A small network was shown many inputs. Here are its activations along a few directions, one row for each input.
In each table, some parts of the input vary, and every possible input appears once, in random order.
Descriptions start from the smaller parts, as in this example, which fits no table here: one of 5 places around a ring, together with either a single point or one of 11 places along a line or (one of 3 separate values, together with one of 6 places along a line).
Shared parts are said once, and a part with two or three values counts as separate values.
In the rows, 128 means zero.

Other details of the inputs vary at random and push rows far along three fixed directions, the same in every table; ignore that.

Table:
R1: [ 84 165 101 156 127 167  78 195  83 170 174]
R2: [112 125 173 131 122 124 142 107 102 176 138]
R3: [121  84 203 104 127 170 121 140 137 148 161]
R4: [109 192  29 169 107 109 118 144 106 106 107]
R5: [118 138 132 149 118 172  92 208 124 133 160]
R6: [151 126 170 175 110 110 177 158 145 156 112]
R7: [127 149 126 161 138 123  80 175 127 144 148]
R8: [184 105 183 198 100  64 229 127 163 137  97]
R9: [162 135  90 137  97  71 201  79 167  68  48]
R10: [105 103  95  31 126 185  84  84 143  60 123]
R11: [102  88 183 104 140 159 115 114  97 175 185]
R12: [151 115 113  69 155 105 157  48 153  86  77]
R13: [123 114 110  68 120 143 136  80 152  76  98]
R14: [ 94 154  98 162 128 161  74 199  83 154 185]
R15: [110 110  95  34 134 191  94  99 139  65 120]
R16: [152 154 173 192  93  86 182 156 146 161  87]
R17: [ 79 167 103 158 125 165  76 194  85 169 176]
R18: [105 167 117 153 144 156  49 209 117 157 165]
R19: [151  89 195 140 150 117 123 138 134 157 166]
R20: [118 177  38 158 115 107 143 130 111 102  95]
R21: [167  99 186 174 112  95 202 139 153 142 112]
R22: [110 147  99  37 144 147  76  69 134  91  96]
R23: [137  86 119  35 155 126 115  30 148  72 108]
R24: [135 162  59 149 108  75 185  76 127 107  71]
R25: [131 209  36 164 128 103 109 165 133 106  79]
R26: [145  77 202  88 156 126 128  86 142 150 144]
R27: [111  77 180 113 139 158 116 122  96 161 196]
R28: [173 130 163 191 137  75 174 145 146 160 111]
R29: [151  85 184 116 156 126 121 121 132 147 158]
R30: [144 114 169 163 124  94 203 108 118 173 124]
R31: [133  69 200 110 130 167 120 147 132 137 177]
R32: [132 183  51 164  94 102 136 153 150  81  77]
R33: [112 200  25 166 111 117 129 150 106 106  97]
R34: [165  77 195 119 148  84 170  73 156 145 118]
R35: [123 135 130 144 149 153  70 191 118 146 169]
R36: [ 80 102  84  27 139 175  85  52 101  82 148]
Each input here is: one of 3 separate values, together with either a single point or one of 11 places around a ring.
Changing only the choice among 3 separate values turns R31 into R14. The same change can be made to R13. Which row results?
Answer: R11
Change only the choice among 3 separate values in R33. List by row number the other rows that result.
Answer: R5, R28
Change only the choice among 3 separate values in R12. List by row number the other rows that result.
Answer: R15, R30

Table:
R37: [171 153 133 209 103 108 134 212 164 117 127]
R38: [123 101 169 101 157 124 116  69 142 169 140]
R39: [138  98 179 188 148 168 109 226  85 188 205]
R40: [136 189  51 116 156 127 102 126 108 102  85]
R41: [140 192  69 168 104 112 179 139 112 118  62]
R42: [122 106 147  79 123 121 196  73 133 130 106]
R43: [151  78 170 191 122  85 200 108 146 166 141]
R44: [157 164 147 210  84 104 152 222 168 139  90]
R45: [ 82  86 165 131 128 193  24 197  76 151 252]
R46: [ 74 187  42  92  87 153  73 113  96  70 114]
R47: [ 69  81 138  31 127 205  90  68 120 123 156]
R48: [140 108 151  76 167  98 163  62 139 138 116]
R49: [134  76 124  73 152 129 175  67 136  99 137]
R50: [103 199  36 123 121 111  51 122 103  90 110]
R51: [179 101 199 134 141  82 156 116 193 122  79]
What do these inputs look like to the network?
Answer: one of 3 separate values, together with either a single point or one of 4 places along a line
Changing only the choice among 3 separate values turns R48 into R49. The same change can be made to R51. Which row results?
Answer: R37
Change only the place on the line of 4 in R45. List by row number the other rows that result.
Answer: R39, R43, R49
Change only the choice among 3 separate values in R46. List by row number the other rows that result.
Answer: R45, R50
